Each row below holds a small network's activations on one input, seen along a few directions.
In each table, some parts of the input vary, and every possible input appears once, in random order.
A made-up example of a description, with smaller parts first: one of 6 places along a line, together with either a single point or one of 9 places around a ring or (one of 2 separate values, together with one of 8 places around a ring).
Shared parts are said once, and a part with two or three values counts as separate values.
In the rows, 128 means zero.

Other details of the inputs shift rows strongly along two fixed directions, in all tables alike. That doesn't count.

Rows:
r1: [146 150  96  55  94 118 130 118 119 117 131 164  54 169]
r2: [168 158  85 149 144  79 125 145 148 119 117 160  95 126]
r3: [ 99  89 148  56  81 183 138 124  99 141 124 121 108 177]
r4: [163 199  92 155 148  47 121 131 158  84 129 188  94 107]
r5: [159 138 110 203 174  69 132 146 156 131 126 115 154  76]
r6: [ 58  79 188  79 101 197 134 119  89 161 126  84 158 149]
r7: [164 173 130 187 140  76 134 149 153 119 123 118 143  96]
r8: [140 120 135 202 137 130 125 169 146 130 104 101 187 105]
r9: [152 124 132 180 122 129 132 157 143 118 128 110 182  94]
r10: [166 178  80 160 165  49 116 133 159 101 118 188  78 113]
r11: [123 147  89  53 109 122 100  89 116 123 133 186  49 174]
r12: [110 122 132 165 164 103 115 113 139 135 134 126 156  91]
r13: [109  96 137 141 153 125 124 122 125 146 133 108 144 110]
r14: [122 165 113  46 104 112 111  82 112 124 141 165  45 160]
r15: [138 150  79  43  95 125  99  94 113 125 139 178  38 187]
r16: [122  86 147 170 147 133 133 137 128 152 123  84 175 102]
r17: [ 98  95 158 147 155 133 132 137 130 119 129 135 168  97]
r18: [159 157 100  47  84 115 127 101 114 134 134 143  33 174]
r19: [141 141  79  41 102 122 108 100 112 127 133 178  26 187]
r20: [181 194  73 127 139  51 110 111 153  87 148 200  75 109]
r21: [108 108 169 183 129 144 144 165 134 126 115 102 202 106]
r22: [108 138 151 147 156  99 135 131 133 123 120 131 125 103]
r23: [217 176  60 161 135  53 119 128 161 120 130 133  82 107]
r24: [110 112 134 145 133 141 123 144 127 138 117 125 157 128]
r25: [104 127 164 207 159 112 139 169 145 111 117 119 203  84]
r26: [130 176 148 172 169 141 150 115 141 119 132 107 152 121]
r27: [190 150  99 173 127  90 134 157 157 106 127 132 132  97]
r28: [155 123 114 160 127 124 127 158 142 129 106 116 133 129]
r29: [110  88 161 173 149 141 144 162 131 128 124 108 199  88]
r30: [ 60  75 170  55  84 208 133 121  88 148 127 111 147 170]
r31: [114 113 132 164 172  99 123 120 140 135 128 126 144  91]
r32: [ 38  60 190  77 118 198 138 124  94 140 118 118 153 150]
r33: [107  84 149  80  87 186 126 117 102 142 141 118 147 151]
r34: [208 192  76 158 118  61 137 157 166  95 118 154  83 120]
r35: [ 48  78 194  81 109 195 128 115  90 156 130  89 155 148]
r36: [153 155 129 140 107 116 130 137 137 129 123 104 124 124]
r37: [103  80 140  87 102 175 118  99  99 164 138  94 139 150]
r38: [ 60  69 188  77 107 195 143 126  90 163 121  82 146 149]
r39: [163 139  78  56  90 125 115 110 116 132 125 163  39 186]
r40: [133 134 123 136 131 114 121 130 134 112 145 149 139 111]
r41: [168 156  97 141 144  76 125 137 148 100 140 166 104 107]
r42: [116 110 163 184 119 151 143 171 138 126 110  90 201 106]
r43: [ 61  60 155  52 103 199 110  84  83 169 145  99 132 162]
r44: [184 174 108 159 125  78 137 149 156 118 117 116 101 112]
r45: [136 149  96  33  91 122 122 105 114 114 138 175  33 181]
r46: [151 116 132 163 134 117 139 152 139 120 129 125 158 103]
r47: [129 146 105  89 137 171 126  64 111 139 151 122  95 165]
r48: [ 87 125 154  89 121 215 148  99 104 127 136 119 135 174]
r49: [112 126 161 190 170 178 151 128 132 116 138 106 206 104]
r50: [ 93  83 136  70 106 173 115  94  96 163 141 103 129 151]
r51: [ 83  99 196 207 174 127 149 168 136 136 111  80 210  75]
r52: [122 110 135 150 124 144 123 144 125 138 115 119 156 134]
r53: [131 123 138 173 141 118 133 151 138 118 134 127 183  89]
r54: [155 181 112 223 191 117 140 137 160 106 121 135 160 108]
r55: [173 144  77  79  90 120 107  93 122 140 141 125  72 155]
Each input here is: one of 5 separate values, together with either a single point or (one of 2 separate values, together with one of 5 places along a line).
Question: Changing only the choice among 5 separate values turns r16 into r18. The same change can be made to r12. Which row results?
Answer: r14
Question: Change only the choice among 5 separate values in r6. List by row number the other rows that result.
Answer: r24, r30, r50, r53
Question: Change only the choice among 2 separate values in r14. List by row number the other rows that result.
Answer: r22
Question: Which other rows agree with r52 in the choice among 5 separate values? List them by row number.
Answer: r2, r8, r10, r11, r15, r19, r24, r28, r39, r54

Rows:
r56: [134  93 110  77  93 141 113 118 110 156 131 112  99 151]
r57: [143 189 108 143 157  96 133 117 145 110 129 155  95 131]
r58: [ 54  64 174 107 139 195 124 104 101 142 146 120 185 123]
r59: [113 140 126  87 123 176 130  98 110 124 138 144 107 171]
r60: [ 52  82 181  92 115 170 138 157 108 116 112 155 151 146]
r61: [ 76  50 173 106 109 169 124 131 100 172 122  75 169 123]
r62: [108 154 147 135 147 121 138 121 130 125 125 120 126 124]
r63: [154 186 119 136 131  79 131 124 143 119 129 129  91 120]
r64: [107 119 115  63 128 112 112  91 112 144 131 145  62 148]
r65: [123 148 179 223 162 112 149 156 152 110 131  91 218  60]
r66: [ 74  73 146 111 143 177 116 114 105 151 125 123 151 141]
r67: [133 128 129 222 186 108 125 144 153 107 136 142 203  68]
r68: [164 191  97 146 145 119 131 112 145  92 145 167 114 130]
r69: [144 119 106  70  65 136 127 159 121 109 113 169  83 171]
r70: [159 130 109 117 108 101 118 119 131 126 148 131 123 105]
r71: [130 126 102 137 161 108 113 119 133 132 122 151 103 130]
r72: [191 165  58 141 138  78 109 115 149 110 139 175  88 128]
r73: [115 116 136 128 134  97 116 124 127 142 130 117 126 105]
r74: [206 192  80 134 110  86 133 129 148 112 137 136  84 135]
r75: [ 80  84 188 111 104 189 143 134 102 162 116  64 168 139]
r76: [132 124 109  71  83 140 124 151 121 103 114 186  84 174]
r77: [147 131 149 240 157 134 151 173 154 121 113  85 220  86]
r78: [ 78 107 159 117 139 196 136 118 108 140 120 111 151 157]
r79: [155 111  93  67  87 131 112 107 112 144 145 130  85 154]
r80: [124 167 124  65 109 143 131  84 115 110 154 151  86 152]
r81: [145 120 115  61  60 125 128 162 119 114 117 159  80 164]
r82: [122 133 146 209 181  84 130 140 152 109 140 129 198  52]
r83: [166 167 121 126 105 117 137 124 136 114 142 121 123 119]
r84: [166 210  90 137 152  82 132 107 149  96 143 175  80 132]
r85: [158 143 118 146 110 157 138 132 134 116 134 116 152 132]
r86: [119 163 125  68 115 135 132  89 113 120 145 145  78 158]
r87: [ 74 114 171 104 130 200 140 103 107 126 144 121 163 143]
r88: [137 123 126  85  94 157 135 123 114 151 118  96  89 169]
r89: [101 115 189 212 145  82 146 211 153 102 100 126 205  62]
r90: [ 56  51 186 105 128 161 122 123 101 171 118  79 156 122]
r91: [180 140  74 146 126  88 113 134 145 129 125 139 102 124]
r92: [152 153 153 218 151  96 150 164 154 122 121  90 191  75]
r93: [ 77  72 148 108 139 184 118 108 102 145 136 128 159 141]
r94: [205 161  57 133 112  86 111 119 149 107 147 162  96 121]
r95: [ 83  53 155 116 120 209 121 117 104 145 137 109 193 134]
r96: [138 155 102 131 154  65 115 113 140 122 134 155  94 107]
r97: [115 131 116  68  99 136 124 144 118  98 118 197  79 170]
r98: [193 197  73 143 132 100 129 118 150 101 134 163  88 145]
r99: [197 201  72 140 125 108 128 114 152  91 143 169  96 139]
r100: [142 185 118 139 155  80 136 119 144 116 121 139  83 125]
r101: [104  58 146 108 111 161 122 134 108 170 116  81 141 137]
r102: [144 119 119 231 180  96 124 161 158 127 112 121 191  80]
r103: [190 193  94 134 122  64 133 131 150 124 119 129  63 129]
r104: [164 154 103 142 116 130 134 136 138 127 118 117 114 145]
r105: [ 78  73 167  93 116 154 120 111 101 154 140 101 151 122]
r106: [ 85  39 155 121 118 190 123 136 105 171 109  78 167 141]
r107: [124 126 120  94 116 172 130 112 116 140 115 122  94 179]
r108: [145 115 140 219 166  65 130 168 156 142 108  93 174  62]
r109: [212 198  77 134 105  91 133 126 151 100 145 142  92 127]
r110: [125 152 150 133 127 120 137 123 128 125 135 112 132 119]
r111: [114 156 120  79 133 139 131  96 118 130 127 146  64 171]
r112: [ 68  79 164  97 135 157 123 104 102 146 140 117 153 123]
r113: [112 122 141 221 204  80 129 150 155 129 113 126 173  72]
r114: [103 134 135  54  93 113 128 139 116 102 122 185  74 155]
r115: [ 77 102 162 119 145 192 138 120 109 145 112 106 141 159]
r116: [159 144 133 237 164 108 148 175 162 126  98  88 179  94]
r117: [ 81  51 174 104 106 174 126 126  99 165 132  80 177 121]
r118: [185 141  74 145 123  92 115 129 144 122 135 145 110 122]
r119: [114 110 130  63  98 136 112  92 108 134 156 133 107 132]
r120: [113  66 144  98  95 179 122 123 106 149 143  95 166 128]
r121: [136 108  90  80 118 138 107 103 117 145 123 146  73 168]
r122: [155 161 104 146 135 130 131 128 140 120 119 134 115 146]
r123: [130 157 164 222 174  79 146 162 158 126 107  90 169  75]
r124: [139 128 123  82  88 160 133 121 113 146 126 101  98 167]
r125: [102 112 156 227 199 103 133 148 149 123 128 124 214  62]
r126: [110 126 104  71 132 124 109  90 114 136 140 162  74 154]
r127: [126 116 151 122  91 104 138 183 132 113 108 142 134 118]
Question: Changing only one part turns r79 into r117. The same change can be made to r81. Which row results?
Answer: r127
Question: What is each input in this table made of?
Answer: one of 8 places around a ring, together with either a single point or (one of 2 separate values, together with one of 4 places along a line)
Question: Change only the place on the ring of 8 in r95. List by row number the other rows that result.
Answer: r58, r67, r70, r82, r94, r119, r120
Question: Change only the place on the line of 4 in r86. List by row number the other rows that result.
Answer: r62, r80, r100
Question: Change only the choice among 2 separate values in r113. List by row number the other rows that result.
Answer: r111
